These are the activations of a small neural network, seen along a few directions. Each row is one input.
In each table, some parts of the input vary, and every possible input appears once, in random order.
A made-up example of a description, with smaller parts first: one of 4 places along a line, together with either a single point or one of 11 places around a ring or (one of 3 separate values, together with one of 8 places around a ring).
Shared parts are said once, and a part with two or three values counts as separate values.
In the rows, zero is written as 128.

Other details of the inputs vary at random and push rows far along two fixed directions, the same in every table; ignore that.
These rows show it; all are for the same input, with only those details redrawn:
[116 142 145 106 131 136  75 102 178 117 110 107 148  92]
[ 87 226 128  70  65  97 118  71 129 207 177 142 155 132]
[117 154 143  98 130 135  72  97 183 122 108 103 151  88]
[ 87 227 128  70  65  97 118  70 128 206 177 141 155 132]
[ 74 142 138 126  79 108 142 106  87 171 195 171 141 168]
[103  67 154 155 144 146  97 135 142  86 127 134 135 124]

Rows:
row 1: [141 156  70 113 155 128  77 138 159 159  84 100 173  80]
row 2: [138 156 107  96 128 168  71 111 168 143  95  91 113 103]
row 3: [178 177 135 111 140 169 137 131 162 114 104 106 103  76]
row 4: [168  34 184 205 148 144 214 149 118  48 167 131 108  88]
row 5: [107  94 184 163 106  66 228 108  41 166 154 148 102 201]
row 6: [ 95  22 159 186 151 152 111 155 115  68 140 151 127 146]
row 7: [128 142 113  81  93  94 190 117  61 169 145 159 106 206]
row 8: [128  35 146 168 157 150 157 183  94  83  86 122  69 169]
row 9: [150 118 121 131 109 130 218 140  45 136 207 205 111 192]
row 10: [183 175  95 132 159 124 136 150 153 126  90 120 151  49]
row 11: [141  93 117 161 160 112 135 184 128  94  81  97 100 159]
row 12: [147  56 105 120 159 162  92 134 128  93 119 141 116 153]
row 13: [106 158  84 131 110  68 192 152  48 188 133 149 131 161]
row 14: [170 114 114 187 161 149 154 178 145  78 123 131 114 122]
row 15: [148 172  84 123 132 138  60 131 176 134 101  83 139 116]
Changing only one part turns row 10 into row 1. The same change can be made to row 14. Which row results?
> row 15
What is each input in this table made of?
> one of 3 separate values, together with either a single point or one of 4 places along a line
List by row number the other rows that have the choice among 3 separate values in common with row 13.
> row 5, row 7, row 8, row 11

Rows:
row 16: [124 169 116 124 110 101 128 113 124 164 124 113 133 142]
row 17: [122  66 118 173 150 143 137 167 116 101 135 139 125 129]
row 18: [112 175 125 117 113 112 128 121 114 165 116 119 126 134]
row 19: [ 99  94 136 153 115 157 110 140 117 105 171 166 115 181]
row 20: [105 129 114 147 109 117 162 154  92 139 176 171 136 165]
row 21: [142 108 120 119 150 129 110 132 149 103  85 101 114 113]
row 22: [142 170 102 101 116 112 123 118 129 148 144 130 142 117]
row 23: [128 116 130 123 139 171  63 116 180 104 113 105 120 110]
row 24: [ 94 148 136  94 102 106  94  78 142 159 143 125 167 122]
row 25: [140 164 109 101 118 130 136 118 118 168 133 144 134 120]
row 26: [127 129 135 131 104 108 168 122  91 135 177 151 120 153]
row 27: [141 114 143 135 146 139 127 130 165 101 109  99 123  91]
row 28: [128 111 143 139 122 122 160 135 111 101 151 155 118 147]
row 29: [120  84 134 174 143 116 133 154 101 114 129 132 118 164]
row 30: [160 111 123 118 155 137 111 125 153 109  79  96 125 122]
row 31: [143 151 109 109 134 126 114 132 149 112 119 134 140 111]
row 32: [148 164 101 107 117 124 137 112 121 161 140 134 144 128]
row 33: [164 129 115 117 155 139 109 130 149 117 110 118 140 108]
row 34: [148 117 132 111 158 146 113 133 141 112  74 103 117 117]
row 35: [102 125 118 135 107 109 161 138  93 160 153 137 116 166]
row 36: [104  95 154 109 144 138  65 104 171 110  92 112 152  87]
row 37: [144 143 126 104 140 123 126 124 140 125 101 125 125 145]
row 38: [122 172 107 129 117 115 129 117 125 167 138 132 142 116]
row 39: [128 179 139 106 107 114 145 116 149 138 143 125 135 121]
row 40: [ 99 125 125 139 107 107 164 150  92 142 159 154 120 186]
row 41: [130  93 147 157 132 127 153 146 120 104 151 128 122 136]
row 42: [142 172 141  95 117 133 150 103 124 152 129 126 124 115]
row 43: [120 167 116  92 109 114 134 119 111 154 119 122 118 134]
row 44: [122 123 118 125 117 115 163 125  84 162 143 148 113 174]
row 45: [125 186 113 121 119 113 122 123 139 150 133 139 150 123]
row 46: [134  85 148 180 139 131 143 140 122  96 131 127 123 129]
row 47: [119 175 110 107 114 129 129 130 127 158 135 124 141 108]
row 48: [ 61  93 150 132 102 119 129 114  77 149 171 170 146 160]
row 49: [142 174 109 100 122 123 136 119 128 151 138 150 143 135]
row 50: [154 114 106 129 145 137 108 135 150  99 108 114 137 100]
row 51: [138 165 148 128 129 118 125 117 159 119 118 121 135 109]
row 52: [ 84  33 154 160 145 134 104 127 118  97 135 147 142 138]
row 53: [124  87 123 181 145 127 134 158 103 112 146 147 134 144]
row 54: [117  96 125 141 127 115 149 151  97 106 135 154 112 176]
row 55: [149 125 140 131 139 136 123 125 170 100 108  90 132  92]
row 56: [150  91 148 146 143 135 156 132 112 106 143 138 118 143]
row 57: [117 170 117 103  93 145  89  95 149 155 157 121 131 140]
row 58: [120  64 126 167 140 130 141 162 113 101 123 120 117 157]
row 59: [104 176 125  95  96 156  90 102 140 157 148 127 124 131]
row 60: [155 123 126 112 151 127 116 126 140 121  98 107 124 134]
row 61: [121  95 126 171 152 146 124 159 113 106 116 136 131 118]
row 62: [132 165 134  99 102 119 149 106 123 149 140 133 119 112]
row 63: [126 168 118 103 114 105 127 122 136 158 130 105 131 137]
row 64: [130 126 132 121 131 161  66 117 168 109 133 110 125 126]
row 65: [125 116 144 135 109 128 183 125  79 151 165 166 110 157]
row 66: [146 129 153 139 147 138 110 125 167 107  89 102 123  79]
row 67: [138 125 128 138 155 126  98 130 161 116  77  92 124 106]
row 68: [ 79  83 153 135 123 117 110 118 117 113 152 164 154 156]
row 69: [109 123 109 137 109 126 160 146  68 144 167 170 124 151]
row 70: [145 172 103  98 123 125 133 109 129 167 133 134 138 116]
row 71: [104 102 150 115 137 120  76 101 154 116 125 118 161 114]
row 72: [118 180 124 118 115 100 127 120 130 154 122 129 132 148]
row 73: [116 170 124 118 110 108 127 119 120 171 117 122 123 133]
row 74: [116 129 107 130 105 121 154 139  83 152 162 167 124 143]
row 75: [153 114 139 123 149 138 120 120 163  91 100 103 118  86]
row 76: [144 118 125 108 147 134 101 133 156 105  73  99 113 102]
row 77: [117 165 120 100 108 114 131 125 132 165 118 112 122 128]
row 78: [121  82 158 179 144 142 145 151 108  95 125 137 114 125]
row 79: [127  68 115 175 142 140 139 166 114  98 140 136 132 137]
row 80: [152 121 108 121 154 140 102 132 160 103  97 112 132  85]
row 81: [128 120 131 121 147 140 110 147 151 110  83  92 120 109]
row 82: [143 119 147 150 150 133 119 124 160 104 102 104 124  90]
row 83: [ 88 111 130 141  91 153 123 128  92 151 184 169 108 177]
row 84: [152  77 145 155 146 143 155 133 119  96 130 131 118 136]
row 85: [156 156 144 103 136 131 137 110 154 118 117 125 130 117]
row 86: [135 166 113  93 114 102 125 113 127 149 126 114 125 138]
row 87: [149 131 144 111 144 145 117 122 156  94  94 102 120  81]
row 88: [155 110 131 112 160 145 107 132 154 111  67 102 115 111]
row 89: [144 163 134 103 116 123 156  97 126 158 141 130 123 122]
row 90: [123  67 154 168 139 145 152 157 119  94 131 134 110 124]
row 91: [139 179 109  93 122 134 131 116 120 164 127 134 138 114]
row 92: [134 175 141 127 110 105 139 107 130 153 149 122 134 121]
row 93: [123 169 109 109 111 125 129 129 133 163 135 128 138 107]
row 94: [121  72 127 183 152 144 128 165 110 104 121 146 125 125]
row 95: [139  65 140 164 136 135 155 142 110  82 140 136 114 137]
row 96: [122 181 139 102 104 124 146 113 134 154 137 115 129 106]
row 97: [127  94 118 158 139 131 135 160 116 112 148 136 135 137]
row 98: [114 136 108 159 109 113 151 134  90 156 165 153 141 152]
row 99: [150 112 117 119 145 127 106 129 154  99  85  94 122 115]
Changing only one part turns row 38 into row 61. The same change can be made to row 89. Which row results?
> row 42
What is each input in this table made of?
> one of 6 places along a line, together with either one of 2 separate values or (one of 3 separate values, together with one of 4 places along a line)
Start at row 56 and move only the place on the line of 4, one step at a time. The first step leads to row 26. Which rows follow, in order?
> row 41, row 92
Change only the place on the line of 4 in row 46. List by row number the other rows that result.
> row 55, row 84, row 95
Start at row 43 and move only the place on the line of 6, one step at a time. The first step leads to row 76. Which rows follow, in order?
> row 21, row 99, row 86, row 54
Change only the choice among 2 separate values in row 71. List by row number the other rows that result.
> row 64
Change only the choice among 3 separate values in row 44. List by row number the other rows that result.
> row 70, row 89

Rows:
row 100: [161  30 145 179 163 126 195 170  83  68 121 153  96 158]
row 101: [168 158 124  83 141 158  86  97 194 115  88  76 125  77]
row 102: [136 113 140 120 171 144  33 132 222  70  39  54 125 105]
row 103: [110  28 155 211 141 141 165 166  92  93 157 146 114 152]
row 104: [194 123 137 125 192 125 120 140 204  72  35  64 138  47]
row 105: [119  45 138 179 133 161 183 176  63  90 160 175  86 178]
row 106: [103 239 128  97  63  93 186 103  99 217 178 145 131 131]
row 107: [ 92  30 134 200 130 133 150 173  65 116 142 141  89 208]
row 108: [129  98 140 120 175 143  40 121 204  77  55  79 166  44]
row 109: [174 115 126 116 179 181  84 153 189  71  59  88 113  70]
row 110: [127 189 100 113 102 135 143 132 107 173 147 150 125 133]
row 111: [ 87 201 117  50  63 103 136  65  94 212 184 162 149 156]
row 112: [ 98  53 137 189 138 138 156 187  73 106 118 141  81 191]
row 113: [150 188 149 102 130 135 129 108 164 132  99  97 118  80]
row 114: [117  24 118 210 142 162 148 178  69  99 165 172 111 178]
row 115: [135 239  92  95  80  59 195 109  82 216 166 142 149 135]
row 116: [ 59 204 115  66  63  77 118  79  90 234 154 139 141 181]
row 117: [165 113 117 137 179 164  56 134 214  82  61  67 136  48]
row 118: [108  43 133 212 135 137 153 171  80 101 162 149 120 151]
row 119: [ 97   4 167 167 145 145 130 140  92  77 141 167 118 157]
row 120: [125 178 109 106 113 133  85 111 159 143 141 131 150 129]
row 121: [115 192 117 127  96 112 155 133 107 170 150 134 131 115]
row 122: [113  35 161 204 132 141 176 152  69 101 172 158 101 171]
row 123: [ 88 207 144  67  75  91 132  58 111 207 168 145 155 130]
row 124: [112 250  94  88  74 104 153 108 109 217 167 145 133 122]
row 125: [110 229 135  69  59  95 138  68 129 192 188 144 136 153]
row 126: [145 130 137 134 164 142  49 129 220  68  76  73 155  62]
row 127: [103 143 114 141 111 120 111 128 130 137 167 149 144 146]
row 128: [124  35 155 184 130 148 165 148  84  94 160 155  95 165]
row 129: [ 90 144 146 105 109 107 116  95 134 159 139 133 161 111]
row 130: [124  40 121 190 150 104 189 189  52 107 117 147  91 210]
row 131: [151 159 111  96 126 148 103 113 152 145 126 108 127 110]
row 132: [174 183  92 103 149 106 131 128 159 140  87 102 142  83]
row 133: [157  75 108 154 150 125 187 172  69 109 142 163 111 172]
row 134: [ 96 213 136 101  73  90 138  89 136 185 183 137 154 141]
row 135: [114 212 109  75  79 114 117  94 128 183 184 147 143 159]
row 136: [211 116 120  98 193 148 110 134 197  61  35  71 122  66]
row 137: [ 73 110 115 135 105 113 123 121  84 163 173 176 151 153]
row 138: [204 124 146 118 195 131 119 128 197  66  35  65 126  55]
row 139: [123 176 153 107 110 116 112  90 161 134 144 116 140 122]
row 140: [118 155 111  84 131 137  63  97 163 147 105 123 164  95]
row 141: [144  93 132  89 177 166  37 116 200  80  61  94 150  70]
row 142: [146  73  99 178 145 122 189 178  57 118 148 177 119 178]
row 143: [114  72 139 151 126 147 130 139 113  88 165 157 118 175]
row 144: [155 181 143  88 123 139 127 108 166 129  98 102 110  85]
Changing only one part turns row 126 into row 108. The same change can be made to row 143. Which row results?
> row 111
Changing only one part turns row 123 into row 122. The same change can be made to row 137. Which row results?
> row 117
What is each input in this table made of?
> one of 5 places along a line, together with either a single point or one of 8 places around a ring
List by row number the other rows that have the place on the line of 5 in common with row 142.
> row 100, row 104, row 115, row 130, row 132, row 133, row 136, row 138
Change only the place on the line of 5 in row 140. List by row number the other rows that result.
> row 110, row 114, row 120, row 142
